A small network was shown many inputs. Here are its activations along a few directions, one row for each input.
Each table varies a few parts of the input and shows all the possible inputs, shuffled.
A made-up example of a description, with smaller parts first: ring(5) and (point or (values(2) and line(4)) or ring(9)).
Shared parts are said once, and a part with two or three values counts as separate values.

Other details of the inputs shift rows strongly along three fixed directions, in all tables alike. That doesn't count.

A family of inputs:
x1: [-10  -3  -1  22  -1  -7  24   3  -4 -35  10  22   2 -11]
x2: [-13 -11   1 -28 -22  23 -11  10 -10   4 -16   0  -5  16]
x3: [  8   1 -12   7   8   5  14 -11   1  15  10 -33  24  -9]
x4: [-12 -12   6  14  14  -8  21  -1   0 -26   5  31   7  -6]
x5: [ 14   6 -12  10  11  -1  17 -20   0  17   7 -33  24 -11]
x6: [  6  -5  -5   6  30  -4   3 -11  -6  21   3 -32  19  -7]
x7: [ 46  44   5 -20   9 -33 -42 -13  28  30 -36 -26 -15 -42]
x8: [ 15  -3 -16  12  14  -2   2 -23  -8  30  29 -26  14  -8]
x9: [-16  -9   7 -23 -16  19 -17  18 -10   8 -11   0 -11  23]
x10: [ 23  41  25 -10   2 -44 -42  16  38 -15 -23  34 -35 -30]
x11: [-13  -7   4 -23 -17  17 -15  12 -10  10 -13   5  -7  34]
x12: [-12 -12   5 -22 -14  22 -15   7  -5   7 -10   0  -5  31]
x13: [-10  -4  -2  26   2  -8  22   3   3 -27  10  29  -1  -8]
x14: [-13 -13   1 -26 -21  24 -12  14 -14   2 -15   0  -3  18]
x15: [  7   1 -10  14  14  -3   9 -13   0  23  10 -34  17  -3]
x16: [ 46  42   4 -18   8 -31 -49  -5  29  34 -38 -23 -17 -36]
x17: [ 27  41  27 -11  -3 -41 -34   4  35 -16 -30  37 -41 -27]
x18: [ -8  -6  -3 -19 -31  22 -19   5 -15  15  14   4 -17  21]
x19: [ 16   7  -9  11  14  -1  17 -20   3  17   9 -33  19  -5]
x20: [-12  -8   0  23   6  -9  22  11   3 -30  17  22   0  -8]
x21: [-16 -17   2  18  16  -8  24  -2  -2 -29   6  32   7 -10]
x22: [-17  -9   6 -23 -15  21 -15  14 -15   7 -12  -3 -10  25]
x23: [-18 -15  12  20  19 -11  12   8   1 -27   9  31  -1  -4]
x24: [-15  -6  -2  20  -1  -3  29  -1  -3 -34  13  23   3 -10]
x25: [ 12  -2 -16  14  12   3  11 -11   0  19   6 -35  21 -10]
x26: [  9 -12 -10   2  24   1   8 -16  -3  19  -1 -33  27 -14]
x27: [-13  -8   4 -22 -16  20 -14   6  -6   7 -13   4  -7  33]
x28: [-10   0   2 -15 -30  17 -14  11  -3  14  -6  -6 -13  26]
x29: [-14 -21   5  20  22 -11  19  10  -2 -28  10  29   4  -6]
x30: [-13  -5   6 -24 -16  19 -15  14 -13   3 -11   3  -7  29]
x31: [-12 -13  10  17  20  -6  26   0  -2 -34  11  27   5  -4]
x32: [ -8  -9  -1 -15 -31  20 -19   2 -14  15  13   9 -17  24]
x33: [ 15   6 -11  12  16  -4   4 -17  11  22  11 -37  20  -5]
x34: [ 14   4  -9  12  15  -5   6 -11   6  21  12 -33  21  -3]
x35: [ -9   2  -2 -15 -30  18  -8   8  -5  10  -5   1  -9  34]
x36: [-15   0   5  25   5 -11  19   6   1 -30  16  22  -4  -6]
x37: [-13  -2   1  28   8  -8  27  -4   4 -32  20  26   2   1]
x38: [  9  -9 -11   7  32  -4  11  -9  -9  19   3 -32  23  -9]
x39: [ 14   5  -9   9  12   1  16 -17   1  13  10 -36  20  -6]
x40: [-15 -13   8  13  12  -5  18   5   2 -31   8  30   7 -10]
x41: [-12  -4   4 -26 -17  22 -16   8 -10   3 -13  -2 -10  28]
x42: [-12 -19   3  16  18 -10   5  -4 -10 -16  26  39  -5  -5]
x43: [-12  -1   0 -16 -28  21  -8  13  -5   6   0  -3  -6  30]
x44: [ -8  -1   0  23   1 -10  24   0  -1 -33   9  27   1 -10]
x45: [ 10 -10  -5   4  31   2  13 -13   0  16   8 -35  28  -9]
x46: [ 11   6 -12  11  15  -1  10 -11  -2  16  12 -37  22  -2]
x47: [ -8  -2  -1 -17 -35  23  -4   5  -4   8  -7  -1  -5  24]
x48: [ 13  -4 -10   4  26  -2   8 -14  -8  15  -3 -31  25 -15]
x49: [-12   0   3  24   5  -8  20  -1   6 -34  17  23   0  -1]
x50: [-12   1   0 -13 -26  18  -5   7 -10  11  -5  -5 -12  27]
x51: [ -8  -9  -1  26   7 -11  16  -9  -8 -21  36  34  -7  -9]
x52: [ -9  -1   3  22  -2  -9  25  -3   7 -28  11  31   1  -7]
x53: [ 14  11 -11  13  17  -7   9 -14   2  18  11 -32  19  -4]
x54: [-15  -1   2 -16 -31  21 -10  15  -7   7  -4  -4 -13  25]
x55: [ 26  47  17  -3 -15 -42 -33  14  32 -18 -23  29 -45 -32]
x56: [ 16   1 -13  12  10  -2  10 -14   1  17   6 -35  23 -14]
x57: [ 46  39   6 -20   8 -27 -50  -3  31  35 -36 -27 -15 -36]
x58: [ -9  -2  -2  25   5  -7  23   5   0 -32  12  22   0 -13]
x59: [ -9  -1  -5 -18 -37  22  -4   2  -7   8 -13   0  -9  21]
x60: [ 22  47  19  -1 -14 -39 -34   9  44 -19 -16  31 -38 -26]
x61: [-12 -12   4 -20 -13  17 -13  12  -8   9  -8   2  -3  30]
x62: [ -9  -5   1  21  -1 -10  21  -1   8 -27  10  25   0 -13]
x63: [-12  -9   0 -24 -18  25 -12  13 -16   3 -18   0  -8  19]
x64: [ -9  -6  -1  25   0  -9  25  -1   0 -30  10  26   4  -8]
x65: [-11  -7   4 -25 -19  23  -5   7 -14   2 -13   1  -3  19]
x66: [-13 -23   6  16  17  -7   5  -3  -9 -19  28  39  -4  -5]
x67: [ -9  -2  -5 -13 -27  19  -1  10 -13   6  -7  -2 -12  25]
x68: [-16 -12   9  19  19 -13  13   6   1 -23   7  30  -1  -4]
x69: [ 12  -8  -6   4  28   1  11 -18  -1  22   2 -32  25  -2]
x70: [-10  -7  -4 -17 -31  22  -6  13  -9   9  -6  -4 -10  29]
x71: [-14 -14  -1 -22 -17  27  -9  17 -13   4 -13   0  -3  19]
x72: [ 13  -7 -10   4  24  -2   6 -13  -6  18  -4 -31  25 -13]
x73: [ 32  51  21  -3 -16 -45 -32   1  46 -11 -24  33 -43 -29]
x74: [ 15   1  -7  11  13   0  14 -18   6  18  10 -34  21  -4]
x75: [ -9  -2   4 -25 -15  15 -16  10 -10  11 -14   1  -8  29]
x76: [ -9 -13   1 -26 -17  22 -25   4 -25  15   4   5 -15  21]
x77: [-12  -8  -3  26   4 -11  24   5   1 -25  13  26  -1  -2]
x78: [ -4   5  -5 -16 -31  21  -9   7  -8   9 -13  -3 -13  19]
x79: [ 11   4 -12  12  14  -2  10 -18   6  19  10 -33  19   0]
x80: [-11  -3   4 -25 -17  19 -15   5  -9   6 -14   2 -10  30]
x81: [ 13   8 -11   8   9   2  14 -16  -1  14   7 -35  21 -13]
x82: [  8  -6  -8   4  31   0   5 -10   2  16   9 -35  27  -7]
x83: [-11 -17   6  15  19 -11   4   2  -7 -21  28  37  -4 -12]
x84: [ -9  -2  -3 -18 -35  23  -5  12 -10   1  -8  -4  -6  18]
x85: [ 15  -8  -9   5  27  -2   5 -12  -3  20  -2 -35  27 -16]
x86: [-12  -2  -6 -17 -35  25   1   1 -13   5 -10  -1  -8  22]
x87: [-12  -6  -2  25   4  -5  23   8   3 -31  14  24   1 -13]
x88: [ -9 -14   1 -23 -16  19 -21   1 -24  16   5  11 -15  23]
x89: [-16 -17   0 -23 -14  22  -8  20 -14   5  -9  -1  -5  23]
x90: [ -9 -14  12  15  16  -8  17   1   6 -28   7  31   0  -2]
x91: [ 11  -8 -11   5  29  -4   5  -7  -3  23   0 -31  21  -8]
x92: [ 24  46  16  -5 -20 -40 -30   8  40 -19 -23  31 -38 -41]
x93: [ 11  -6  -9   2  29  -3   3  -5  -8  17   0 -36  21 -11]
x94: [-12 -14   9  16  14  -9  19   1   4 -29   7  32   6  -9]
x95: [ -7  -5   1  22   5 -10  10  -4  -7 -23  34  33  -8 -11]
x96: [  9  -5  -8  -1  22   1   7 -14  -6  14  -3 -32  23 -17]
x97: [ 23  37  21 -12  -5 -37 -35  10  25 -21 -32  31 -34 -36]
x98: [ 53  57   7 -17  -6 -33 -44  -9  43  33 -25 -34 -20 -35]
x99: [ -9  -5   4 -26 -21  21  -8   5 -12   6 -16   4  -6  22]
x100: [ 11  -4 -11   6  28  -1   7 -11  -7  17  -3 -30  22 -14]
Each input here is: values(2) and ring(5) and (point or ring(9)).
The inputs of x22 and x36 match in every part but the values(2) part. If x4 is changed in the same way as x22 into x36, which row does it become? -> x52
The inputs of x12 and x33 match in every part but the values(2) part. If x57 is changed in the same way as x12 into x33, which row does it become? -> x25
The inputs of x47 and x94 match in every part but the values(2) part. If x70 is changed in the same way as x47 into x94, which row does it become? -> x29
Change only the ring(9) part in x75. List by row number the other rows that result. -> x6, x7, x17, x38, x48, x80, x99, x100
Change only the ring(5) part in x49. List by row number the other rows that result. -> x33, x37, x60, x79
Change only the values(2) part in x85. List by row number the other rows that result. -> x56
Change only the values(2) part in x41. List by row number the other rows that result. -> x49

A family of inputs:
x101: [  9  15   3 -31 -31  16 -24   0   9  20 -23 -16 -11  16]
x102: [-12 -17 -19  -3 -15  31  20  -9 -29  18   6 -29  18  30]
x103: [-17  -9  15  -3   5  -8 -10  17  -5 -18  -9  40 -22   6]
x104: [-13   1   8   1 -18  -3   2  17   2 -30  -7  32 -16  -3]
x105: [-35 -31  -8  27   1  18  50  -1 -23 -36  22  23  15  18]
x106: [-12   8   9   4 -16  -4   6  15   7 -29  -9  31 -18   7]
x107: [-15 -21 -12  -7 -13  35  21 -11 -18  15  10 -25  20  33]
x108: [ 17  25   3  39  19 -46  12  -9  21 -30  11  31  -9 -44]
x109: [-12  11   8   6 -17  -7   6  11   6 -27  -5  33 -22   9]
x110: [ 10  19   1 -28 -35  11 -25  -5   4  25 -17 -13 -16  20]
x111: [-13 -23 -12 -10 -11  36  21  -3 -20  13   2 -29  25  21]
x112: [-13   6  11   2 -16  -4   4  19   7 -29  -9  30 -17   5]
x113: [-31 -35 -11  30   0  16  45   1 -26 -31  32  25  13  14]
x114: [-17 -26 -13  -8 -10  36  13  -4 -20  17  16 -28  24  27]
x115: [-13   5   5   6 -17  -5  -2  18   3 -24   7  34 -23   4]
x116: [ 10   5  10 -43  -9  10 -45   3  -4  28 -20  -8 -15  11]
x117: [-12  11   6   8 -19  -8   5   9   3 -25  -1  35 -21  11]
x118: [-15 -37  -8 -18  13  34   6  -5 -35  18   9 -20  23  19]
x119: [ 36  38   1   5  10 -31 -17 -16  27  21  -7 -24  -5 -23]
x120: [-11 -19 -17  -4 -17  35  19 -11 -26  20  14 -23  18  27]
x121: [ 12  -7 -14  22  33  -6  27 -19   1   9  16 -38  38 -30]
x122: [-10 -24 -18  -5 -16  35  17  -8 -26  21  16 -25  18  25]
x123: [-17 -26 -11  -9  -9  36  17  -3 -18  15  10 -29  26  26]
x124: [ -7 -16  -9  58  41 -23  60 -22  -1 -38  39  20  31 -29]
x125: [ 37  33  -1   1  10 -28 -27 -13  29  23   0 -22  -5 -36]
x126: [ 14   8  15  25  50 -49  -3  -2  14 -33   6  35  -5 -53]
x127: [  8  -4 -14  27  37 -10  27 -11   0   9  18 -41  36 -21]
x128: [-11   3   9   0 -20   1   7   8   7 -30  -9  36 -16   0]
x129: [ 34  33   5   2  16 -29 -16  -7  32  16 -13 -29   2 -30]
x130: [ 38  35   0   1  12 -30 -17  -8  25  15 -20 -30   0 -41]
x131: [-12   7  11   4 -18  -3   4   8  10 -26  -1  34 -20  12]
x132: [  9  -7 -13  28  36  -8  22 -15   4  12  28 -39  35 -18]
x133: [ 11  20   0 -23 -34  11 -28   2   4  27 -12 -14 -19  22]
x134: [-10   6   5   8 -19  -8   1  13   3 -23   6  36 -24   7]
x135: [-18 -39  -6 -13  14  30   5  -6 -28  25   6 -19  21  28]
x136: [ 14  -2 -16  25  30  -6  31 -27   0  11  17 -36  34 -22]
x137: [ 13 -17 -11  15  59 -13  14 -13  -8  13  -1 -31  38 -24]
x138: [  9  14   6 -32 -30  14 -25   4   9  19 -23 -17 -10  12]
x139: [-15  -8  14  -8   7  -7 -10  22  -1 -24 -19  40 -15   8]
x140: [-14   2  14   2 -15  -3  -1  17  11 -28  -1  32 -16   5]
x141: [-12   2   9   5 -17  -3  -5  15   8 -23  10  35 -21   7]
x142: [  9  13  -1 -31 -32  15 -29   5   1  25 -17 -19 -13   5]
x143: [-36 -53   0  13  27  18  37   6 -27 -32  11  33  24  15]
x144: [-13   4  13   3 -16  -1   4  12  12 -29  -5  33 -17  10]
x145: [-18 -37 -11 -13  11  31   6  -2 -37  24  -1 -25  18  24]
x146: [ 39  32  -5   0   8 -27 -24 -12  24  23  -4 -25  -5 -42]
x147: [-15  -7  15  -9   6  -5 -14  17  -7 -23  -4  39 -20   5]
x148: [ 16  -5 -16  25  28  -8  21 -24   2  17  29 -32  31 -18]
x149: [-14  -9  20  -6   9  -7 -14  14   0 -26   1  44 -18   4]
x150: [ 32  34  -2   5  15 -31 -21  -4  24  19  -6 -29  -2 -35]
x151: [ -9   3   9   7 -19  -5  -1  10   7 -22  10  37 -22   9]
x152: [-10  10   5  10 -20  -7   4  10   2 -23   4  36 -22   9]
x153: [ 10   4  19  32  53 -50   0  -3  23 -26   8  36  -6 -40]
x154: [ 10  17  -2 -29 -33  15 -24   5   1  21 -30 -23 -14  12]
x155: [  7   4   9 -39  -4   9 -41  11   2  26 -35 -10 -10  18]
x156: [ 12 -18  -9  14  53 -11  11 -21  -8  22  10 -30  31 -26]
x157: [ 12  19   0 -27 -37  13 -28  -4   4  27 -13 -11 -17  18]
x158: [ 11  15  -6 -26 -32  13 -31   8  -3  26 -15 -19 -18   8]
x159: [  9   1   8 -39  -3   8 -38   6   2  26 -33  -8  -7  13]
x160: [ 34  32  -4   3  12 -29 -22  -7  21  18  -9 -29  -2 -42]
Describe the family of inputs behind these rows. -> ring(5) and (values(3) or ring(9))
The inputs of x157 and x133 match in every part but the ring(5) part. If x148 is changed in the same way as x157 into x133, which row does it become? -> x151
The inputs of x110 and x119 match in every part but the ring(5) part. If x116 is changed in the same way as x110 into x119, which row does it become? -> x149
Start at x128 and move only the ring(9) part, one step at a time. The first step leads to x136. Which rows follow, in order? -> x124, x120, x122, x146, x142, x121, x111
Change only the values(3) part in x126. List by row number the other rows that result. -> x137, x145
List by row number the other rows that have the ring(5) part in common with x147. -> x103, x106, x109, x112, x115, x117, x127, x134, x139, x150, x152
